A small network was shown many inputs. Here are its activations along a few directions, one row for each input.
Each table varies a few parts of the input and shows all the possible inputs, shuffled.
Descriptions start from the smaller parts, as in this example, which fits no table here: ring(8) and (point or line(11) or (values(3) and line(6))).
Shared parts are said once, and a part with two or three values counts as separate values.

Other details of the inputs shift rows strongly along two fixed directions, in all tables alike. That doesn't count.

Rows:
x1: 42	-15	14	-14	-21	2	29	18	-4	2	-17	10	2	-1
x2: -4	1	6	11	1	11	-34	7	-10	-19	40	-2	13	-3
x3: 28	-14	6	-16	-20	1	31	8	7	2	-20	4	-3	5
x4: 19	7	7	9	-3	3	7	4	-19	5	8	4	11	-5
x5: -27	16	-16	11	18	1	-26	-5	-7	-5	17	0	-1	2
x6: 39	-6	21	2	-14	9	-10	29	-18	-20	26	11	20	-10
x7: -13	8	11	5	10	7	-43	-7	10	-5	11	-17	-3	-24
x8: 7	-12	-2	-14	-10	-14	42	-7	15	8	-33	0	-10	12
x9: -43	7	-18	7	21	-22	-28	-26	6	14	-1	-14	-17	18
x10: 23	-6	13	4	-13	15	-1	21	-6	-18	25	12	18	-9
x11: 21	6	3	4	-5	12	-2	9	-18	4	9	4	8	-4
x12: 12	-9	16	-12	-5	-7	32	-4	24	-1	-40	-5	-6	-23
x13: -9	-6	-15	-15	8	-22	45	-16	16	20	-49	-1	-19	18
x14: -46	17	-28	7	22	-6	-24	-24	2	17	-2	-9	-19	12
x15: -56	12	-27	4	24	-9	-23	-20	13	1	-2	-4	-14	15
x16: -6	3	2	4	-4	-2	9	-2	-4	7	1	2	2	0
x17: 2	-16	-6	-18	-10	-3	40	-8	18	8	-35	1	-15	12
x18: -21	4	-7	10	4	7	-30	-6	0	5	22	-6	-1	4
x19: 14	-4	13	9	-14	6	6	8	-6	-1	16	3	12	-5
x20: 14	0	9	1	-13	13	1	13	-11	1	11	6	8	-6
x21: 14	-9	-6	-18	-3	-5	36	1	7	14	-36	4	-11	10
x22: -42	10	-25	2	30	-12	-29	-16	6	3	0	-8	-13	17
x23: 24	7	14	11	-11	7	6	13	-23	1	20	7	15	-12
x24: 2	6	19	8	7	11	-47	10	2	-26	28	-9	15	-34
x25: -25	4	-2	12	7	-4	-26	-15	-3	2	23	-12	-1	7
x26: -7	-2	-22	-15	10	-10	44	-10	15	4	-48	10	-15	13
x27: 38	-7	20	0	-18	12	-6	26	-12	-23	28	8	22	-9
Each input here is: values(3) and (point or ring(8)).
Changing only the values(3) part turns x5 into x14. The same change can be made to x2. Which row results?
Answer: x17
List by row number the other rows that have the values(3) part in common with x23.
Answer: x4, x8, x9, x12, x13, x16, x19, x25

Rows:
x28: -2	5	1	15	0	16	-40	14	-18	-21	54	4	20	2
x29: -37	9	-8	4	16	-17	-15	-30	11	19	-14	-19	-19	2
x30: 48	-14	31	-13	-23	14	26	21	6	-12	-13	3	11	-29
x31: -59	2	-24	-2	26	-15	-34	-24	30	-7	-9	-10	-19	13
x32: -10	-4	-14	-10	3	-18	42	-18	9	31	-44	-2	-20	19
x33: -5	17	13	19	6	2	-40	-5	-16	3	29	-14	9	-19
x34: 0	-11	-16	-18	0	-6	47	2	15	-8	-33	14	-8	18
x35: 5	-15	3	-24	-3	-11	39	-9	33	3	-54	-5	-17	-7
x36: 8	10	-6	11	-1	6	-15	9	-26	1	28	8	10	11
x37: 48	-14	27	-15	-17	9	34	20	9	-12	-24	5	8	-28
x38: 6	9	6	15	-3	6	-15	2	-22	16	24	-3	9	-2
x39: -4	-2	-1	-7	-2	-11	33	-19	17	18	-41	-5	-16	-5
x40: 49	-1	21	6	-19	9	26	22	-26	9	6	10	18	-10
x41: -55	14	-40	6	23	-12	-20	-28	1	19	0	-5	-21	34
x42: 4	11	0	19	-2	9	-41	11	-34	-2	53	2	15	11
x43: 34	-16	8	-7	-18	8	29	22	-3	-18	3	18	14	6
x44: 4	-1	14	4	-5	16	-34	19	-3	-26	35	2	15	-17
x45: -34	2	-13	-2	18	-5	-25	-8	19	-14	-2	-2	-9	0
Changing only one part turns x43 into x42. The same change can be made to x34. Which row results?
Answer: x36
What do these inputs look like to the network?
Answer: values(3) and ring(6)
Which other rows does x28 become when the ring(6) part takes its other values? List them by row number.
Answer: x30, x38, x39, x41, x44
Which other rows does x30 become when the values(3) part takes its other values? List them by row number.
Answer: x35, x37

Rows:
x46: -7	-1	-7	-5	5	1	-1	2	9	-12	-6	5	-2	0
x47: -2	-1	-4	0	-2	-3	2	-3	-3	8	-1	0	-4	9
x48: 19	0	22	4	-7	8	-11	7	-3	-4	10	-5	10	-24
x49: -31	10	-10	10	17	2	-41	-4	2	-13	25	-4	1	0
x50: -31	-2	-21	-6	9	-15	15	-21	15	18	-26	-4	-20	21
x51: 3	7	-3	7	0	2	5	2	-15	8	7	3	3	2
x52: 32	-12	11	-12	-13	8	31	22	5	-18	-12	15	10	-8
x53: 4	1	13	0	0	-1	-6	-2	4	0	-3	-9	0	-17
x54: 5	7	-3	6	1	0	5	1	-15	7	5	3	3	4
x55: 4	-6	0	-6	-6	0	4	-1	5	-4	-3	2	-1	6
x56: -1	1	7	-2	3	-2	-5	-6	10	4	-11	-9	-4	-14
x57: 27	-11	8	-9	-18	-3	37	10	-2	5	-15	9	1	4
x58: -13	6	2	14	4	7	-45	0	-9	-9	40	-7	9	1
x59: 19	-6	12	2	-10	7	-7	12	-8	-11	20	2	12	-3
x60: -27	6	-26	-3	16	-12	17	-20	7	21	-29	-1	-18	19
Changing only one part turns x54 into x51. The same change can be made to x57. Which row results?
Answer: x50
What do these inputs look like to the network?
Answer: values(3) and (point or line(4))
List by row number the other rows that have the values(3) part in common with x60.
Answer: x46, x47, x55, x56

Rows:
x61: 4	-1	6	1	-3	0	-6	-1	0	5	3	-4	0	-2
x62: -25	11	-11	11	13	-5	-27	-14	-7	11	14	-8	-4	11
x63: -1	9	8	12	6	7	-40	4	-11	-8	28	-7	9	-13
x64: -18	3	-15	-2	10	-10	2	-11	7	9	-16	-2	-12	9
x65: -18	4	-11	-2	9	-11	4	-13	6	13	-15	-4	-11	8
x66: -1	3	2	3	-2	2	0	1	-5	1	6	1	3	-3
x67: -20	0	-9	-4	12	-5	2	-10	14	-2	-16	-2	-10	1
x68: -1	0	3	0	4	2	-4	3	4	-8	1	1	2	-8
x69: -20	-1	-10	-3	4	-4	2	-12	14	3	-12	-3	-10	6
x70: 0	0	-3	3	1	2	1	4	-6	-2	9	5	3	6
x71: 41	-7	12	-6	-18	10	24	21	-14	-6	2	13	12	-2
x72: 42	-7	13	-2	-18	7	24	20	-15	-2	2	12	12	-4
x73: 3	2	2	5	-2	0	1	-2	-10	7	7	-2	3	4
x74: -1	1	-1	2	1	2	-1	5	-3	-3	6	4	3	0
x75: 1	3	-3	-1	1	1	-3	3	-5	-2	3	2	0	2
x76: 7	4	15	15	-4	15	-41	14	-18	-14	47	-2	18	-11
x77: 1	1	0	-4	4	0	-3	1	5	-5	-5	-1	-2	-6
x78: -19	-2	-8	-3	4	-7	2	-14	12	6	-11	-6	-11	5
x79: 37	-8	13	-5	-16	9	24	23	-9	-8	1	13	14	-7
x80: 1	10	6	15	3	11	-41	12	-21	-10	43	-1	17	-6
x81: 0	-1	2	2	-4	4	-4	1	4	-3	6	0	2	-2
x82: -16	2	-3	-2	9	-7	1	-14	11	6	-16	-9	-10	-2
x83: -20	-3	-10	-4	7	-5	2	-10	14	2	-11	-2	-11	8
x84: -11	6	5	12	4	2	-35	-5	-7	3	26	-12	3	-3
x85: 38	-9	21	-7	-18	8	29	17	-1	-9	-8	8	11	-19
x86: 38	-6	20	-2	-20	8	25	19	-12	-1	1	7	13	-11
x87: -20	3	-9	-2	10	-6	2	-12	16	-1	-16	-2	-9	-1
x88: 18	-8	-3	-9	-7	0	32	8	0	1	-16	10	1	8
x89: 24	-9	8	-12	-8	-1	31	7	8	-2	-27	6	-2	-9
x90: -21	3	-9	-3	10	-5	2	-13	16	-1	-17	-2	-9	-1
x91: -15	-1	-11	-7	7	-6	-1	-10	12	4	-13	-5	-13	9
x92: -30	9	-12	8	15	-2	-27	-8	-2	0	15	-4	-3	6
x93: -16	2	-5	-3	11	-9	0	-14	12	7	-17	-7	-11	-1
x94: 1	0	1	-1	4	2	-6	3	4	-8	0	0	3	-7
x95: -2	-2	4	0	-3	-1	0	-5	3	6	-2	-7	-3	0
x96: 10	9	11	19	-4	12	-35	11	-27	-6	49	-1	19	-7
x97: -2	3	0	3	-1	0	0	0	-4	2	5	0	2	-2
x98: -17	2	-5	-4	10	-9	0	-14	12	8	-19	-7	-11	0
x99: -13	2	-14	-1	7	-8	3	-11	1	9	-11	-1	-10	13
x100: 2	2	2	-3	3	2	-7	2	2	-7	-1	-1	0	-7
x101: 13	-8	-1	-8	-8	0	34	6	1	0	-17	11	-1	7
x102: 9	10	13	18	-5	15	-38	15	-23	-12	48	2	21	-12
x103: 0	0	1	-1	4	3	-6	2	3	-8	-1	0	3	-6
x104: -16	-2	2	6	3	-2	-36	-2	2	-14	27	-6	4	5
x105: -4	4	4	10	4	8	-38	5	-9	-8	33	-5	10	-3
x106: 15	-12	1	-14	-9	0	30	5	10	-1	-23	6	-2	2
x107: -17	2	-4	-2	9	-8	1	-14	12	6	-16	-9	-10	-2
x108: -8	10	-1	16	3	8	-32	2	-16	-4	35	0	10	1
x109: -20	4	-11	-3	9	-11	4	-14	6	13	-17	-4	-12	9
x110: -18	4	-9	0	7	-9	5	-13	6	12	-13	-6	-10	7
x111: 2	-1	6	0	-3	0	-6	-2	0	5	2	-5	-1	-1
x112: 14	-6	1	-8	-10	0	35	7	6	0	-20	11	0	0
x113: 37	-7	23	-4	-18	10	22	18	-5	-11	-1	7	13	-20
x114: -16	-1	-11	-7	7	-5	-1	-11	11	4	-14	-5	-13	9
x115: -14	3	-16	-3	9	-7	4	-9	3	6	-10	0	-10	15
x116: 22	-7	1	-13	-10	-1	36	10	3	0	-23	10	-2	1
x117: 41	-11	19	-6	-20	9	19	20	-6	-5	-1	7	10	-11
x118: 19	-12	8	-11	-15	1	35	4	8	1	-21	5	-2	-4
x119: 4	2	0	4	-1	-2	-1	-1	-8	8	5	0	1	5
x120: -19	1	-18	-3	10	-7	5	-10	5	6	-12	1	-9	17
x121: 9	-4	6	-1	-5	3	-4	4	-2	0	2	-1	1	-3
x122: -3	-9	2	-3	-3	-5	-6	1	10	-12	6	-1	0	6
x123: 1	2	0	4	-3	2	1	-1	-9	2	8	2	3	3
x124: 3	2	0	2	0	0	-4	3	-6	2	2	1	1	0
x125: -17	3	-12	1	8	-10	7	-15	3	14	-12	-5	-10	13
x126: 0	3	-3	5	-2	2	1	1	-5	0	8	5	4	4
Changing only one part turns x91 into x114. The same change can be made to x96. Which row results?
Answer: x123
Changing only one part turns x97 into x66. The same change can be made to x94. Which row results?
Answer: x103
What do these inputs look like to the network?
Answer: values(2) and (point or (line(4) and ring(8)))
Which other rows does x106 become when the values(2) part takes its other values? List them by row number.
Answer: x105
A walk changes only the line(4) part. It starts at x71 and steps to x75. List the rest of the walk in order.
Answer: x114, x100
